These are the activations of a small neural network, seen along a few directions. Each row is one input.
In each table, some parts of the input vary, and every possible input appears once, in random order.
Descriptions start from the smaller parts, as in this example, which fits no table here: one of 6 places along a line, together with either a single point or one of 9 places around a ring or (one of 2 separate values, together with one of 5 places around a ring).
Shared parts are said once, and a part with two or three values counts as separate values.

Other details of the inputs shift rows strongly along two fixed directions, in all tables alike. That doesn't count.

A family of inputs:
R1: [-15.7 -47.2  -6.8 -20.7 -19.7 -28.1  30.3  -1.9   6.8  -6.9  37.1  -2.1]
R2: [-34.2 -17.6  -0.5 -48.6 -10.1  11.3  27.9  -4.4  14.5  15.5  31.9  10.6]
R3: [  4.1  43.2 -30.5  -9.4 -25.8  22.7 -28.1   3.8  25.0  -8.0  -3.2  18.9]
R4: [-29.0  -6.4   7.3 -39.7 -10.8  11.1  33.1  -9.0  24.7  21.3  43.7  27.2]
R5: [ 21.1 -33.5  15.7 -19.9  -1.6   0.5  19.8 -35.4 -12.6  14.8  25.1  20.2]
R6: [ 18.5  16.7 -34.6  24.8 -44.1 -12.2 -34.3  15.6  21.7 -29.2  -5.8  11.4]
R7: [ 44.4  41.2 -73.0  -6.7 -36.1  -1.6 -83.0  29.4  -8.8  44.5 -35.4 -20.4]
R8: [ 26.1   7.5  -1.5  31.5 -16.2 -11.1 -67.3  -5.5  45.4 -10.4  -6.0 -18.2]
R9: [ 20.4  -0.6  -8.3  22.0 -14.3 -13.8 -69.1  -3.0  35.6 -14.4 -14.3 -30.7]
R10: [  7.3 -13.0  -5.4 -24.0  -7.9  -5.4  34.6 -51.1 -30.2   5.3  22.2  27.7]
R11: [-19.2  48.6  35.7  44.1  54.1  23.9 -10.9  37.2   0.1 -20.4 -65.4 -33.9]
R12: [-35.8 -12.0  58.1  56.4  65.0  -6.7  68.9  44.8 -30.3 -31.7 -15.4  -7.5]
R13: [ 14.4 -26.8  -5.9 -24.4 -11.9  -8.9  42.5 -25.6 -11.2  12.1  27.4  38.2]
R14: [ 11.6  23.5  -9.9  -4.8 -23.5  29.2 -44.4  15.7  47.5   4.9  -4.6  15.4]
R15: [ 29.3  20.6  16.6  22.1   7.0  -2.0 -48.5   1.8 -12.5 -21.5 -52.5 -20.0]
R16: [ 34.5  19.9 -48.5   2.2 -32.8   2.3 -29.9  -4.4 -13.8 -19.9 -37.6  14.8]
R17: [-30.6 -23.5  18.9 -43.7  -1.0  19.9   6.8 -15.2  15.1  20.4  28.4  -5.0]
R18: [-34.8  -3.8  -3.8 -48.7  -3.3  12.1  21.3 -28.7  -2.3   7.2  29.7   0.6]
R19: [-48.5  -4.2  30.4  31.9  40.9 -17.3  70.6  30.4 -51.1 -41.6 -18.7 -14.7]
R20: [  6.5 -37.5 -14.0 -34.3  -9.6 -12.0  35.4 -21.0 -21.0   6.7  14.3  19.2]
R21: [ 17.7 -22.0  33.3 -12.9  14.8  -5.0  -5.0 -60.6  -9.7  18.9  25.9  -7.7]
R22: [-28.4  55.3  31.6  44.9  72.0 -10.6  55.9  46.0 -87.9  54.6 -26.2 -31.2]
R23: [-10.1 -38.2   0.7 -11.1 -21.7 -26.3  35.9  -5.5  18.2  -1.8  50.4  15.9]
R24: [-22.7  -2.7  43.9 -26.5  11.5  12.6  -9.4 -43.4  26.9  28.4  37.9 -16.3]
R25: [ 54.2 -10.2 -53.4  21.0  -7.4  16.6 -47.5   9.1  18.9   4.9 -14.1   2.5]
R26: [ -1.2  22.7   3.7  74.5  32.4  -1.2  -5.8  80.7  -8.8 -54.0 -74.6 -14.9]
Description of these inputs: one of 2 separate values, together with either a single point or (one of 3 separate values, together with one of 4 places along a line).
The inputs of R3 and R18 match in every part but the choice among 2 separate values. If R22 is changed in the same way as R3 into R18, which row does it become? -> R7
Which other rows does R3 become when the place on the line of 4 takes its other values? List them by row number. -> R4, R14, R24
Which other rows does R16 become when the choice among 2 separate values takes its other values? List them by row number. -> R10
Which other rows does R14 become when the choice among 3 separate values takes its other values? List them by row number. -> R5, R12
